A = ((9, 7, -18, -11, -3, -38, -47, -34, -41, 30, 47), (-75, 14, -36, 18, 6, -8, 29, 6, -19, -13, -18), (-34, -1, 3, 18, 3, 29, 49, 32, 31, -30, -46), (-67, 19, -47, 11, 4, -33, -3, -17, -45, 7, 13), (-37, 12, -35, -7, 5, -31, -11, -26, -51, 14, 18), (-71, 16, -39, 13, 6, -16, 20, -3, -30, -6, -9), (-51, 13, -36, 0, 6, -24, 3, -17, -44, 5, 6), (-41, 12, -36, -4, 5, -30, -9, -24, -50, 12, 16), (-12, 10, -28, -10, 1, -38, -35, -33, -50, 25, 38), (68, -15, 40, -7, -7, 18, -17, 8, 38, 3, 6), (-38, 12, -36, -5, 5, -31, -12, -25, -51, 13, 19), (31, -18, 41, -2, 1, 51, 42, 34, 53, -28, -47), (67, -12, 20, -36, 0, -8, -37, -29, -21, 25, 29), (72, -17, 41, -12, -6, 19, -18, 5, 34, 5, 7))
A[0][0]	9
A[1][3]	18
A[13][3]	-12
A[4][1]	12
A[1][0]	-75
A[:, 3]	[-11, 18, 18, 11, -7, 13, 0, -4, -10, -7, -5, -2, -36, -12]
A[4][8]	-51
A[4]	[-37, 12, -35, -7, 5, -31, -11, -26, -51, 14, 18]
A[12][7]	-29
A[10][0]	-38
A[11][4]	1
A[6][0]	-51
A[0]	[9, 7, -18, -11, -3, -38, -47, -34, -41, 30, 47]
A[3][7]	-17
A[5][1]	16
A[7][10]	16
A[:, 4]	[-3, 6, 3, 4, 5, 6, 6, 5, 1, -7, 5, 1, 0, -6]
A[8][10]	38
A[6][6]	3
A[0][4]	-3
A[2]	[-34, -1, 3, 18, 3, 29, 49, 32, 31, -30, -46]
A[1][9]	-13
A[:, 2]	[-18, -36, 3, -47, -35, -39, -36, -36, -28, 40, -36, 41, 20, 41]
A[11]	[31, -18, 41, -2, 1, 51, 42, 34, 53, -28, -47]
A[9][1]	-15
A[6][8]	-44
A[5][10]	-9
A[5]	[-71, 16, -39, 13, 6, -16, 20, -3, -30, -6, -9]
A[2][1]	-1
A[8]	[-12, 10, -28, -10, 1, -38, -35, -33, -50, 25, 38]
A[:, 6]	[-47, 29, 49, -3, -11, 20, 3, -9, -35, -17, -12, 42, -37, -18]
A[2][4]	3
A[9][0]	68

X = [[4, -7, 0, -28, -45, 38, -57, 28, 37, -20], [27, -7, 9, -7, -27, 2, -74, 12, 28, 4], [12, -10, 1, 2, 16, -23, 2, -24, 1, -1], [18, -8, 8, -2, -3, -11, -23, 5, 11, 8], [2, -2, 2, -3, -6, 3, -9, 6, 4, 0], [12, -8, 10, -6, -5, -3, -5, 25, 9, 9], [4, 0, 2, 3, 4, -7, -3, -3, -1, 4], [-72, 41, -27, 5, -9, 59, 57, -7, -35, -24], [-20, 11, -8, 3, 1, 13, 18, -7, -11, -7], [18, -8, 10, -7, -12, -2, -30, 19, 17, 7], [5, -1, 2, 2, 3, -7, -6, -3, -1, 5], [19, -10, 12, -11, -19, 5, -33, 34, 21, 8], [-25, 8, -9, 2, 12, 8, 49, -9, -18, -10], [20, -7, 7, 9, 14, -29, -13, -15, 0, 12], [-3, 3, 5, -10, -25, 27, -18, 40, 12, 3], [-16, 8, -6, 1, 0, 11, 15, -3, -8, -6]]
Rows and columns are counted from 0.
(0, 0) -> 4
(6, 7) -> -3
(4, 3) -> -3
(1, 7) -> 12
(3, 4) -> -3
(6, 3) -> 3
(2, 2) -> 1
(13, 6) -> -13
(3, 1) -> -8
(13, 0) -> 20
(3, 0) -> 18
(13, 9) -> 12
(15, 5) -> 11
(5, 5) -> -3
(9, 2) -> 10
(12, 3) -> 2
(6, 6) -> -3
(6, 0) -> 4
(14, 0) -> -3
(8, 5) -> 13
(2, 4) -> 16
(7, 2) -> -27
(11, 3) -> -11
(5, 0) -> 12
(3, 9) -> 8
(0, 9) -> -20
(15, 9) -> -6
(6, 1) -> 0
(13, 1) -> -7
(11, 0) -> 19
(15, 7) -> -3
(2, 7) -> -24
(3, 7) -> 5
(10, 4) -> 3
(1, 3) -> -7

grid =
[[ 67  77  57  72 120]
 [ 64  89  64  75 131]
 [ 47  84  35  61 159]
 [ 54 161  60  85 215]]
Indices start at 0.
(0, 0): 67
(0, 3): 72
(1, 3): 75
(2, 1): 84
(1, 0): 64
(2, 2): 35
(0, 2): 57

W = ((154, 206, 121, 177, 170, 155, 145, 154, 222), (127, 207, 231, 179, 224, 135, 162, 101, 164), (61, 251, 194, 192, 207, 162, 155, 121, 186), (176, 221, 141, 187, 229, 152, 144, 114, 173), (89, 223, 170, 230, 238, 119, 196, 96, 155), (179, 238, 138, 206, 245, 144, 152, 105, 163), (147, 234, 164, 196, 226, 140, 150, 76, 138), (95, 225, 218, 207, 219, 134, 182, 106, 169), (90, 232, 201, 190, 214, 160, 133, 128, 186), (75, 221, 244, 184, 226, 126, 195, 115, 187), (114, 233, 119, 186, 221, 137, 189, 113, 199), (173, 230, 152, 223, 238, 162, 123, 86, 157), (137, 195, 235, 169, 214, 130, 167, 97, 161), (141, 181, 120, 160, 158, 132, 181, 124, 207))
Indices start at 0.
(0, 0): 154
(6, 8): 138
(7, 6): 182
(1, 7): 101
(11, 4): 238
(13, 1): 181
(4, 4): 238
(3, 6): 144
(8, 6): 133
(0, 2): 121
(12, 3): 169
(5, 8): 163
(7, 5): 134
(4, 3): 230
(8, 4): 214
(0, 6): 145
(12, 2): 235
(10, 2): 119
(2, 7): 121
(0, 1): 206
(4, 5): 119
(13, 5): 132
(9, 8): 187
(7, 4): 219
(5, 4): 245
(5, 7): 105
(13, 3): 160
(4, 2): 170
(9, 0): 75
(13, 4): 158
(6, 2): 164
(0, 4): 170
(7, 8): 169
(10, 1): 233
(10, 0): 114
(13, 8): 207

arr =
[[522 352 908 624 607 116 203 590 718 284 599 591 400 502 586]
 [583 500 596 503 781 650 253 654 486 376 690 242 322 624 804]
 [462 389 507 785 770 517 503 705 563 345 594 329 787 624 780]
 [553 537 752 362 813 650 303 628 548 544 650 213 348 654 683]]
Rows and columns are counted from 0.
row 0 col 0 = 522
row 0 col 12 = 400
row 1 col 0 = 583
row 3 col 5 = 650
row 3 col 2 = 752
row 3 col 10 = 650
row 2 col 9 = 345
row 1 col 11 = 242
row 3 col 3 = 362
row 3 col 1 = 537
row 2 col 12 = 787
row 1 col 4 = 781
row 0 col 1 = 352
row 3 col 6 = 303
row 2 col 0 = 462
row 2 col 10 = 594
row 3 col 0 = 553
row 1 col 6 = 253
row 1 col 7 = 654
row 3 col 4 = 813
